These are the activations of a small neural network, seen along a few directions. Each row is one input.
Each table varies a few parts of the input and shows all the possible inputs, shuffled.
Descriptions start from the smaller parts, as in this example, which fits no table here: values(2) and (point or line(9) or (line(6) and ring(8))).
Shared parts are said once, and a part with two or three values counts as separate values.
In the rows, zero is written as 128.

A family of inputs:
R1: 135 133 141 116 118 122 117 127 108 171 125 171 133 120 104 150 142 115
 139
R2: 132 129 109 147 186 135 158 172 141 99 116 129 139 123 143 120 113 169
 132
R3: 144 135 140 108 113 139 119 101 99 119 137 95 147 117 129 157 133 84 144
R4: 112 126 82 90 95 51 70 123 174 106 109 147 60 180 242 13 75 105 36
R5: 151 153 126 142 128 145 125 119 94 109 142 86 153 129 131 149 120 105
 117
R6: 107 67 112 105 114 136 154 121 146 129 111 136 126 121 116 119 178 133
 161
R7: 136 147 131 152 136 128 121 144 98 161 131 162 138 129 109 141 127 139
 113
R8: 121 103 107 110 144 120 146 117 136 141 98 128 116 104 123 136 144 149
 175
R9: 125 122 101 128 165 131 154 147 134 136 112 96 119 124 119 131 122 162
 139
R10: 111 109 161 107 87 135 125 123 147 169 145 147 118 140 77 137 157 113
 130
R11: 115 107 159 127 77 139 122 69 127 111 135 114 146 123 118 132 164 106
 152
R12: 126 163 154 157 159 140 128 174 136 136 156 144 120 133 109 139 89 149
 102
R13: 149 171 140 175 142 142 126 126 125 76 147 111 150 121 143 139 100 134
 123
Describe the family of inputs behind these rows. -> point or (values(3) and line(4))
Change only the values(3) part in R5. List by row number the other rows that result. -> R7, R9

A family of inputs:
R14: 154 135 155 99 132 169 149 140 100 140 141 93 122 119 84 198 160 111 179
R15: 111 135 148 119 125 168 142 123 113 164 136 79 131 111 71 199 146 144
 166
R16: 123 144 164 159 132 155 140 105 114 133 122 153 156 93 73 162 168 171
 183
R17: 85 75 162 89 56 99 89 101 141 112 132 145 110 155 185 70 146 78 95
R18: 152 131 148 151 143 162 132 117 117 111 118 167 171 97 73 167 162 121
 194
R19: 128 111 142 180 139 166 169 124 89 152 123 149 161 121 81 167 166 168
 155
R20: 113 113 62 89 169 72 137 159 184 124 94 115 74 163 178 59 126 155 90
R21: 135 120 125 123 155 169 165 164 78 143 147 107 163 106 78 174 166 111
 143
R22: 169 187 124 155 80 102 77 61 101 78 123 76 173 168 178 94 107 101 76
R23: 127 186 169 155 161 118 111 217 164 134 159 199 120 177 138 90 62 151 34
R24: 106 82 135 88 55 103 87 98 155 116 153 154 104 147 175 73 135 96 86
R25: 160 131 164 120 134 139 151 107 131 128 133 124 149 97 74 186 147 99 200
R26: 107 99 82 51 178 93 149 138 155 122 63 111 100 146 209 56 89 152 117
R27: 123 107 100 101 56 98 97 124 177 132 144 143 70 143 171 75 122 113 81
R28: 116 145 167 127 122 132 153 96 135 151 137 108 151 87 77 188 148 146 187
R29: 111 102 65 107 112 83 115 147 183 141 125 137 85 159 170 61 109 136 87
R30: 108 103 121 158 151 172 153 138 93 164 135 96 161 109 46 165 141 132 135
R31: 132 160 105 191 173 135 138 150 152 7 149 82 118 112 216 98 49 142 103
R32: 157 99 127 174 149 174 161 138 93 133 120 162 176 124 83 168 160 118 170
R33: 142 196 94 125 137 49 45 112 83 175 107 161 67 124 200 109 49 114 80
Describe the family of inputs behind these rows. -> values(4) or line(6) or (values(2) and ring(5))
Change only the ring(5) part in R14. List by row number the other rows that result. -> R18, R21, R25, R32

A family of inputs:
R34: 133 131 131 148 154 151 148 144 126 95 136 113 147 122 133 134 123 138
 131
R35: 118 104 135 101 111 126 126 129 133 156 130 137 120 133 107 130 152 113
 130
R36: 147 146 120 131 126 125 121 113 111 122 126 109 135 121 133 144 122 115
 137
R37: 142 152 130 127 131 118 116 131 117 150 128 146 125 122 116 146 119 125
 134
R38: 112 135 82 100 114 52 75 152 181 117 115 160 52 185 235 15 60 121 26
R39: 133 143 120 133 162 126 134 148 110 151 122 132 124 119 120 145 111 147
 133
R40: 129 136 155 141 100 140 121 103 126 101 145 130 146 127 130 130 132 109
 128
R41: 133 137 141 143 124 141 129 149 126 131 145 153 140 134 110 136 131 125
 115
R42: 124 137 158 137 101 142 118 129 125 136 152 153 136 136 109 133 130 111
 109
R43: 124 98 113 114 115 133 138 113 126 122 118 114 131 127 129 126 153 120
 144
R44: 145 148 121 131 135 127 127 115 115 123 122 100 136 124 130 142 117 126
 136
R45: 142 146 120 132 159 128 133 126 118 115 118 107 133 110 139 146 110 137
 149
R46: 112 101 136 105 97 130 126 114 129 160 131 143 117 132 109 125 152 111
 127
R47: 137 151 129 133 140 119 123 130 116 154 121 139 128 124 114 141 118 142
 134
R48: 141 147 117 138 151 126 129 121 125 115 121 102 126 111 134 144 112 140
 148
R49: 132 135 132 155 147 145 143 135 138 92 137 115 141 119 130 133 125 144
 137
R50: 112 101 114 119 143 131 149 150 139 151 119 130 113 125 108 128 142 148
 138
R51: 118 104 135 103 94 129 126 93 135 123 127 117 127 126 130 125 149 105
 145
R52: 118 99 114 118 148 136 152 129 134 116 109 112 130 115 135 126 141 142
 156
R53: 118 107 125 113 129 126 142 134 139 153 116 142 124 129 108 126 147 140
 140
R54: 138 136 139 147 123 140 131 122 128 96 139 130 150 125 131 133 133 122
 133
R55: 124 130 136 150 157 146 147 164 124 129 136 146 139 126 116 135 124 151
 120
R56: 133 150 143 121 107 123 107 116 112 158 137 139 120 128 114 142 120 108
 120
R57: 127 138 139 151 149 140 141 158 141 124 140 145 132 124 112 136 122 152
 127
R58: 136 148 139 123 121 120 108 126 112 156 134 135 124 129 114 145 123 115
 125
R59: 127 135 155 139 116 138 119 139 124 134 149 149 140 136 109 135 134 118
 113
R60: 135 142 135 131 104 125 112 91 105 129 129 112 132 121 135 138 125 108
 131
R61: 135 148 119 133 153 124 129 147 122 149 128 124 117 122 113 146 110 143
 132
R62: 137 143 135 134 121 119 110 97 109 125 123 115 136 117 136 141 128 119
 141
R63: 133 132 134 153 131 145 140 126 122 102 135 116 153 131 127 128 132 136
 126
R64: 128 138 145 150 135 138 136 144 130 131 136 153 143 132 110 132 130 146
 121
R65: 118 97 126 110 107 129 128 104 125 126 122 110 132 129 128 125 156 115
 142
R66: 116 132 77 100 113 57 79 129 178 81 108 126 67 177 252 11 65 114 35
R67: 124 106 122 105 118 129 136 138 135 152 126 141 120 131 108 131 148 119
 132
R68: 117 103 119 107 149 134 152 158 137 148 119 132 119 124 112 132 136 139
 138
R69: 128 130 150 149 115 137 122 110 121 101 139 129 152 126 131 129 139 122
 131
R70: 122 101 115 115 124 134 145 116 131 123 114 105 133 130 126 124 149 131
 144
R71: 116 100 111 124 140 133 148 123 141 115 112 107 123 117 129 125 143 145
 156
Describe the family of inputs behind these rows. -> values(2) and (point or (values(3) and line(6)))
Change only the values(2) part in R47. List by row number the other rows that result. -> R44
Change only the values(2) part in R64. List by row number the other rows that result. -> R63
Change only the values(3) part in R37. List by row number the other rows that result. -> R41, R67
Change only the values(3) part in R61. List by row number the other rows that result. -> R50, R57

A family of inputs:
R72: 138 167 130 162 138 116 108 115 128 93 133 120 124 124 164 119 88 137
 115
R73: 147 116 102 111 83 115 120 99 136 106 118 139 137 140 146 110 154 97 129
R74: 141 152 126 140 125 121 108 132 115 113 137 140 132 136 155 118 107 113
 99
R75: 104 118 125 116 138 115 125 141 135 159 121 126 99 139 132 107 112 144
 106
R76: 134 154 112 146 169 113 129 148 150 107 119 113 110 128 155 114 87 161
 121
R77: 136 115 150 144 165 178 180 142 100 154 126 135 174 83 45 208 176 158
 209
R78: 108 94 121 101 120 124 134 144 154 137 126 139 106 140 133 103 137 123
 116
R79: 111 133 150 127 111 114 100 111 114 147 132 129 119 141 140 111 116 121
 100
R80: 110 119 154 106 95 117 107 104 136 134 134 135 119 136 139 110 130 105
 116
R81: 148 142 172 160 121 186 155 108 85 140 155 107 185 94 40 219 172 122 189
R82: 124 87 89 99 117 119 138 129 145 120 112 118 115 137 143 105 152 118 131
R83: 136 138 105 125 154 119 131 164 136 126 124 135 116 138 146 113 104 137
 105
Describe the family of inputs behind these rows. -> values(2) and (point or line(5))
The inputs of R76 and R72 match in every part but the values(2) part. If R83 is changed in the same way as R76 into R72, which row does it become? -> R74
Change only the values(2) part in R73. List by row number the other rows that result. -> R82

A family of inputs:
R84: 112 116 65 102 108 102 127 132 148 87 100 82 88 131 183 97 108 126 125
R85: 136 124 176 129 134 155 130 121 117 123 159 114 169 105 64 199 173 118
 195
R86: 152 136 94 103 165 89 100 100 135 143 88 113 98 139 175 91 94 132 124
R87: 105 51 118 73 135 152 174 168 130 222 126 120 106 129 40 160 193 128 154
R88: 141 113 167 100 90 146 143 82 103 142 141 145 164 102 82 174 181 86 184
R89: 139 128 92 111 112 125 98 96 129 111 157 87 109 157 166 81 111 89 65
R90: 138 149 176 163 152 178 172 107 121 144 155 97 145 84 57 206 138 157 187
R91: 110 156 102 119 136 68 111 151 146 133 96 166 93 114 171 102 89 158 118
R92: 123 169 131 126 127 101 81 136 120 149 139 169 101 133 163 96 84 120 66
R93: 116 100 111 105 144 114 136 130 185 85 108 122 122 147 182 60 127 144
 103
R94: 108 116 108 136 121 92 132 165 177 97 105 181 96 144 170 86 101 154 124
R95: 163 148 143 197 185 184 167 162 93 127 138 110 180 83 66 209 155 151 169
R96: 121 130 137 144 111 126 100 151 150 114 145 184 105 164 161 79 95 116 71
R97: 154 166 136 188 194 192 179 158 64 117 141 117 208 106 68 198 131 182
 168
R98: 101 129 135 129 78 111 123 162 159 86 133 114 122 169 165 77 111 110 62
R99: 116 93 163 133 60 143 118 41 95 145 120 143 168 109 89 153 205 110 181
R100: 142 152 122 118 122 100 83 114 105 150 124 112 101 158 173 107 78 96 81
Describe the family of inputs behind these rows. -> point or line(6) or (values(2) and ring(5))
Change only the ring(5) part in R84. List by row number the other rows that result. -> R86, R91, R93, R94

A family of inputs:
R101: 121 122 111 119 145 115 130 154 140 143 118 138 108 138 136 110 116 143
 112
R102: 125 119 102 113 145 114 132 133 142 120 111 112 109 127 152 111 117 137
 130
R103: 135 143 110 146 146 123 130 135 131 102 124 114 129 132 153 113 108 143
 114
R104: 141 121 159 146 142 184 169 114 89 135 137 107 184 85 53 212 178 133 207
R105: 137 130 170 147 142 178 162 129 97 160 143 133 171 88 37 215 170 139 198
R106: 138 150 126 139 119 121 110 112 121 104 134 110 130 135 155 117 108 116
 108
R107: 123 119 130 114 101 113 112 100 138 113 124 129 122 133 153 107 132 110
 125
R108: 132 151 138 141 121 120 106 131 123 126 141 141 123 139 143 117 106 119
 97
R109: 115 101 114 103 113 120 129 122 145 123 121 115 113 138 143 104 137 118
 122
R110: 115 107 122 103 114 116 123 138 146 145 125 143 107 142 132 106 133 120
 111
R111: 121 125 135 119 100 112 107 117 133 138 130 151 118 141 137 109 130 113
 109
R112: 132 148 120 145 148 120 124 151 130 126 129 142 123 136 142 115 103 146
 103
Describe the family of inputs behind these rows. -> values(2) and (point or ring(5))
Change only the values(2) part in R105. List by row number the other rows that result. -> R104
Change only the ring(5) part in R110. List by row number the other rows that result. -> R101, R108, R111, R112
